Each row below holds a small network's activations on one input, seen along a few directions.
Each table varies a few parts of the input and shows all the possible inputs, shuffled.
A made-up example of a description, with smaller parts first: one of 3 separate values, together with either a single point or one of 11 places around a ring or (one of 6 places along a line, together with one of 8 places around a ring).
Shared parts are said once, and a part with two or three values counts as separate values.
In the rows, zero is written as 128.

Other details of the inputs shift rows strongly along two fixed directions, in all tables alike. That doesn't count.

A family of inputs:
row 1: [157 127 145 200  28 152 127 132 132 207 109 106 132 215  83]
row 2: [ 93 123 140 141 149 145  55  77 186 113 183 119 126 115  86]
row 3: [175 154 115 110 134 114 207 168  67 111  88 114 128 143 146]
row 4: [114 127 141 142 116 142 127 121 128 145 113 114 123 144 101]
row 5: [120 128 139 128 135 123 109 133 138 107 137 122 121 133 125]
row 6: [147 123 150 192  46 152 112 120 148 184 131 105 129 213  69]
row 7: [131 130 128 132 116 135 159 137 111 150  95 127 126 133 127]
row 8: [133  75 158 162   9 146 117 151 144 210 129 134 144 240 103]
row 9: [187 155  95 118 136 111 192 160  79 124 101 142 135 111 176]
row 10: [ 90 118 149 154 132 152  48  72 185 135 177 128 128 118  87]
row 11: [185 153 114 119 118  96 198 186  71 110  85 119 120 149 165]
row 12: [130 147  96 114 170 113 132 117 129 106 132 139 125  66 154]
row 13: [139 126  78  70 174 100 150 130 113  93 167 153 147  75 183]
row 14: [ 77 122 145 107 188 141  79  85 155  95 159 131 121  79 113]
row 15: [ 75 125 133 125 166 124  67 100 170 101 146 123 113  83 120]
row 16: [ 62 115 140 108 191 146  74  78 170 104 154 136 124  64 113]
row 17: [173 122  96  75 124 111 223 176  59 127 108 144 151 142 184]
row 18: [125 118 144 147 101 131 118 140 136 150 110 135 126 144 130]
row 19: [117 125 147 134 130 125 104 127 140 120 130 132 125 128 130]
row 20: [128 144 101  97 178  97 149 146 113  91 108 142 118  63 179]
row 21: [129 131 135 114 149 134 140 130 114 106 127 121 127 132 115]
Each input here is: one of 3 separate values, together with either a single point or one of 6 places around a ring.
Question: Changing only the choice among 3 separate values turns row 11 into row 6. The same change can be made to row 19. Which row results?
Answer: row 10
Question: A walk changes only the place on the ring of 6. It starts at row 16 and steps to row 7. List the rest of the walk in order.
Answer: row 4, row 3, row 21, row 14

A family of inputs:
row 22: [ 60 101 136  97 173 122  63  99 173 102 160 148 125  69 146]
row 23: [ 64  79 166 135 100 156  56  90 188 146 172 117 131 172  66]
row 24: [199 144 107 179  43 123 177 160  98 195  97 124 137 185 135]
row 25: [137 124 108  71 169 101 160 162  93  88 127 150 134  96 187]
row 26: [114 123 111  97 177 112 104 122 147  88 163 150 131  76 158]
row 27: [ 80 119 121 105 190 140  71  76 175 101 175 145 130  57 122]
row 28: [135 137 101  97 171  98 137 140 123  92 131 154 128  65 188]
row 29: [160 109 145 142  52 150 177 161  90 191  89 133 142 205 122]
row 30: [188 157  91  80 176 101 216 163  60  84 115 144 141  94 190]
row 31: [192 140 113 181  35 119 159 162 111 189 105 127 134 190 140]
row 32: [111  96 155 151  70 147 118 132 138 185 111 134 134 174 112]
row 33: [ 54  83 159 148  96 155  59  88 193 169 148 122 127 147  74]
row 34: [ 90 117 110  77 187 126 125 110 135  95 145 136 130  74 137]
row 35: [153 131 107  64 173 101 185 163  73  82 123 145 139 106 186]
row 36: [128 149  87 114 178 120 110  95 143 104 165 135 132  62 141]
row 37: [ 57  81 162 147  89 147  51  97 197 162 152 126 124 153  87]
row 38: [200 177 155 176  70 131 236 202  41 152   6  81 102 214 104]
row 39: [102 129 109 105 185 116 105 106 150 100 147 149 127  52 156]
row 40: [145 136 105  84 182 106 146 134 111  77 151 145 136  86 168]
row 41: [160 111 145 137  57 143 190 162  88 172  99 114 141 220 108]
row 42: [162 129 125 167  68 135 118 123 138 166 152 118 139 187 102]
row 43: [199 164  66 100 154  84 189 168  78  93 128 139 134  94 198]
row 44: [171 144 102  64 174 104 221 171  48  87 106 142 140 105 192]
row 45: [ 66  77 161 141  89 151  56 103 190 156 163 122 130 170  77]
row 46: [131 177 157 214 114 150  83  97 154 139 103  80  95 143  55]
row 47: [ 51 155 170 134 223 143  54  77 165  65 117 100  88  55  82]
row 48: [165 135 127 173  66 144 135 119 128 173 142 113 140 188  96]
row 49: [112 159 182 203 122 160  83 103 156 133  91  90  94 145  53]
Question: Describe the family of inputs behind these rows.
Answer: one of 4 places along a line, together with either a single point or one of 6 places around a ring
Question: Changing only the place on the line of 4 turns row 22 into row 31. The same change can be made to row 44. Which row results?
Answer: row 48
Question: List by row number the other rows that have the place on the line of 4 in common with row 38.
Answer: row 23, row 33, row 34, row 37, row 41, row 45
Question: List by row number the other rows that have the place on the line of 4 in common with row 40.
Answer: row 26, row 27, row 28, row 30, row 39, row 49

A family of inputs:
row 50: [140 152  85 100 182 112 137 116 130  84 154 133 128  70 149]
row 51: [ 70  99 123 119 140 139  86  93 174 140 157 128 131 102 104]
row 52: [127  97 146 148  66 162 135 121 130 193 126 128 145 192  90]
row 53: [194 142 118 117  99 103 201 194  59 133  87 140 135 162 187]
row 54: [147 108 141 135  57 136 162 154 107 169 113 120 140 208 115]
row 55: [163 158  92 100 182  92 159 148  96  84 127 149 130  67 194]
row 56: [171 141 116 141 109 134 152 130 116 142 131 131 137 145 125]
row 57: [109 129 116 133 146 115  82 109 161 115 154 133 123  94 134]
row 58: [143 131 153 147 110 135 149 157 116 135  85 129 118 152 122]
row 59: [167 125 113 111 111 132 199 160  78 153  96 145 144 140 158]
row 60: [150 134 128 161  96 133 123 128 140 156 124 139 131 138 129]
row 61: [ 95  92 145 158  65 153  95 114 164 194 123 128 132 169  92]
row 62: [ 75 130 130  95 212 128  86  98 166  59 154 119 112  62 107]
row 63: [165 124 134 125  93 128 159 155  92 140 124 127 139 184 136]
row 64: [133 111 180 178  65 166 124 139 139 172  99 120 124 202  73]
row 65: [179 141 104 143  95 106 172 164 101 141 114 123 133 157 148]
row 66: [108 106 144 138  96 139  90 116 152 142 159 117 131 173  97]
row 67: [145 167 124 127 162 114 158 139  87 108  89 123 115  95 156]
row 68: [151 174 109  97 204 110 174 136  73  76 102 127 118  63 170]
row 69: [138 130 120 142 110 128 115 119 140 136 152 119 134 145 113]
row 70: [167 176 106 122 149  99 189 163  66 109  69 114 112 104 169]
row 71: [ 47  89 147 118 141 135  51  82 196 122 177 125 127 111  98]
row 72: [154 121 146 181  58 157 118 122 146 185 130 131 137 182  95]
row 73: [ 71 129 133 106 204 120  76 106 170  70 135 128 105  52 124]
row 74: [ 72 127 129 103 208 120  85 103 171  65 146 121 108  58 114]
row 75: [189 142 119 141 101 122 174 159  90 142 113 137 140 153 152]
row 76: [140 139  90  74 185 105 181 148  87 101 109 156 135  59 193]
row 77: [123 148 138 151 118 140 123 113 123 137 117  97 118 148  93]
row 78: [132 125 117 115 129 110 134 146 120 114 136 124 127 135 146]
row 79: [122  94 162 144  64 153 124 125 132 176 132 127 142 205  95]
row 80: [106 159 124 105 209 125 113  91 121  77 139 114 117  64 126]
row 81: [100 114 133 169  99 145  66  89 194 156 163 120 125 137  81]
row 82: [ 60 101 147 131 139 132  30  89 194 120 174 128 119 111 107]
row 83: [112 124 117  78 181 105 138 134 115  87 130 152 131  73 183]
row 84: [151 131 150 136 116 142 159 149 109 127 100 120 124 164 105]
row 85: [141 129  93  87 146 119 182 143  95 122 121 134 137 109 151]
row 86: [143 137 114 120 151 122 123 115 126 110 157 132 137 113 135]
row 87: [136 111 141 115 109 132 152 143 107 139 120 141 139 152 144]
row 88: [ 94 147 129 138 161 125  98  99 144 109 130 102 110  96 106]
row 89: [123 116 142 186  58 147  83 112 175 184 133 123 125 169  89]
row 90: [ 68 100 158 128 148 148  38  81 186 117 185 135 129 114 102]
row 91: [156 123 118 109 100 107 181 175  86 138  91 136 131 150 171]
Question: Describe the family of inputs behind these rows.
Answer: one of 6 places around a ring, together with either one of 2 separate values or one of 5 places along a line
Question: Changing only the place on the ring of 6 turns row 53 into row 90. The same change can be made to row 60. Which row results?
Answer: row 72
Question: Changing only the place on the ring of 6 turns row 71 into row 54. The same change can be made to row 65. Which row results?
Answer: row 69
Question: List by row number the other rows that have the place on the ring of 6 in common with row 82.
Answer: row 57, row 61, row 70, row 73, row 89, row 91
Question: Change only the place on the line of 5 in row 56. List by row number the other rows that result.
Answer: row 52, row 63, row 79, row 86
Question: Change only the choice among 2 separate values in row 80. List by row number the other rows that result.
Answer: row 84
